Here are a small network's activations along a few directions, averaged over the inputs that share one value of a field.
Values that are neighbours, or in one group, have similar rows; names and order tell nothing.
In the rows, 500 means zero.
Strong random noise was added to every row along 3 fixed directions; ignore it. To show where, here is one row again and again, with new noise each time:
[330 635 405 397 385 618 378 452 477 240 323 377 352 644 375 624 820 593
 579]
[553 423 539 543 506 323 561 513 595 552 634 597 600 371 333 498 457 478
 558]
[575 403 537 485 524 416 550 434 530 464 633 599 582 375 341 485 400 418
 553]
[552 388 557 421 499 596 507 287 386 296 575 607 519 414 394 495 329 321
 532]
[393 613 361 258 454 766 365 347 406  92 339 347 325 651 350 591 759 521
 588]


Values of ZAGE:
pirol: [666 427 373 220 781 605 639 459 463 574 576 453 640 378 356 323 324 428
 584]
vuke: [524 568 452 514 575 447 548 697 583 712 463 409 470 512 602 432 598 626
 471]
tup: [557 585 304 229 715 685 519 571 508 478 449 284 440 571 500 393 606 601
 493]
redeg: [722 572 288 329 637 430 451 683 709 435 621 312 433 623 369 465 725 698
 516]
takob: [661 410 519 474 554 598 486 388 450 302 609 572 398 487 527 486 346 426
 484]
mavo: [540 486 492 476 648 328 620 593 606 811 608 469 732 321 387 395 448 507
 564]
puf: [281 370 839 938 169 321 521 390 376 628 440 829 565 426 633 646 264 325
 452]
bim: [387 550 494 429 527 714 484 416 299 477 350 425 468 566 676 469 463 449
 463]
kudim: [459 531 405 353 605 488 545 495 566 502 479 415 635 459 335 475 577 520
 574]
nen: [538 527 449 437 501 526 454 494 555 323 572 474 440 561 402 539 571 503
 504]
tadus: [428 542 428 435 490 438 494 564 622 469 474 432 543 503 304 519 653 574
 597]
daka: [565 570 391 436 539 679 448 555 436 434 437 378 329 637 668 484 593 572
 476]
melib: [408 633 474 640 416 460 452 697 546 680 370 416 397 620 723 533 679 695
 416]
pugav: [416 602 498 536 349 731 322 452 315 321 285 447 253 727 813 603 620 546
 375]
mesug: [460 397 662 548 519 618 548 360 290 640 466 631 612 386 659 420 162 289
 436]
geze: [437 605 380 322 554 575 492 489 590 420 448 354 527 521 264 499 660 544
 626]
vif: [699 477 423 540 593 345 488 642 660 567 634 480 481 544 534 486 568 626
 465]
luv: [246 651 492 592 374 471 471 581 575 647 298 392 526 525 487 552 751 598
 554]
puzu: [584 516 490 588 486 259 511 668 721 563 615 510 477 495 433 544 610 619
 507]
faz: [332 608 449 518 346 485 402 542 545 356 379 417 413 640 427 606 760 651
 516]
sufud: [742 516 297 230 708 676 438 454 505 248 603 334 384 602 542 452 521 495
 451]
The values of ZAGE form a ring.
Q: Name the neighbours of puf, in listed order.
A: tadus, faz
Q: Name the neighbours of bim, in listed order.
A: tup, mesug
Q: Name the neighbours of vif, in listed order.
A: redeg, sufud
Q: Name the neighbours of daka, in listed order.
A: melib, pugav
Q: Fewest steps between pirol and takob?
A: 10

Values of BOSI:
gozo: [170 579 650 533 291 696 399 286 203 436 202 527 405 578 661 562 447 401
 447]
fita: [557 567 300 212 714 597 501 528 538 484 497 328 526 467 393 438 620 520
 627]
bovu: [657 359 634 620 466 576 534 409 376 426 568 650 427 491 670 482 232 361
 442]
resip: [431 436 638 779 308 347 501 477 502 516 493 716 556 489 549 624 449 458
 454]
vad: [502 528 401 327 609 569 509 493 493 543 458 370 563 495 510 450 571 520
 505]
mase: [455 574 401 351 649 454 541 614 695 609 487 337 560 457 301 439 708 603
 623]
ves: [560 455 584 653 417 370 505 617 570 559 619 559 454 488 579 507 455 502
 429]
dek: [528 487 527 547 432 433 518 539 566 433 555 572 463 536 475 551 502 529
 448]
zaror: [506 534 432 429 591 600 494 549 419 559 486 434 483 528 589 449 518 483
 505]
nefe: [479 444 535 465 522 417 580 465 524 561 552 586 614 399 349 495 386 433
 601]
debuf: [676 349 597 541 572 562 528 365 375 497 605 627 510 458 699 414 162 346
 400]
guna: [424 521 452 427 375 668 332 364 386 150 402 431 316 636 495 595 627 488
 487]
pegu: [401 480 579 559 489 464 541 435 481 568 434 542 569 391 390 467 434 410
 543]
roda: [534 469 576 613 404 538 493 490 464 387 535 599 384 535 560 566 406 479
 474]
pifar: [148 665 553 691 277 618 397 533 313 509 107 413 356 674 762 631 760 559
 450]
lofop: [665 389 518 434 573 451 551 390 549 414 712 611 633 363 300 461 323 418
 512]
rikud: [305 474 594 598 302 608 437 296 350 294 418 625 470 543 523 630 443 360
 505]
napo: [372 530 583 604 389 370 497 502 581 543 481 534 580 464 381 570 531 511
 556]
zutuz: [662 507 400 430 585 630 495 479 489 405 554 452 421 561 565 472 499 569
 472]
nupim: [593 539 393 339 574 738 412 449 371 369 426 360 382 597 608 460 526 493
 429]
kilot: [575 491 523 422 579 513 533 504 462 627 548 493 557 511 607 377 420 519
 395]
The values of BOSI form a ring.
Q: A walk along BOSI starts at vad and steps to its neighbour pifar. Put bovu, nefe, debuf, rikud, napo, zutuz, kilot in the order it reaches them.
A: kilot, debuf, zutuz, bovu, rikud, napo, nefe
Q: Name the neighbours of gozo, in listed order.
A: fita, mase
Q: Name the neighbours of guna, in listed order.
A: resip, dek
Q: Fewest steps between ves and lofop?
A: 5
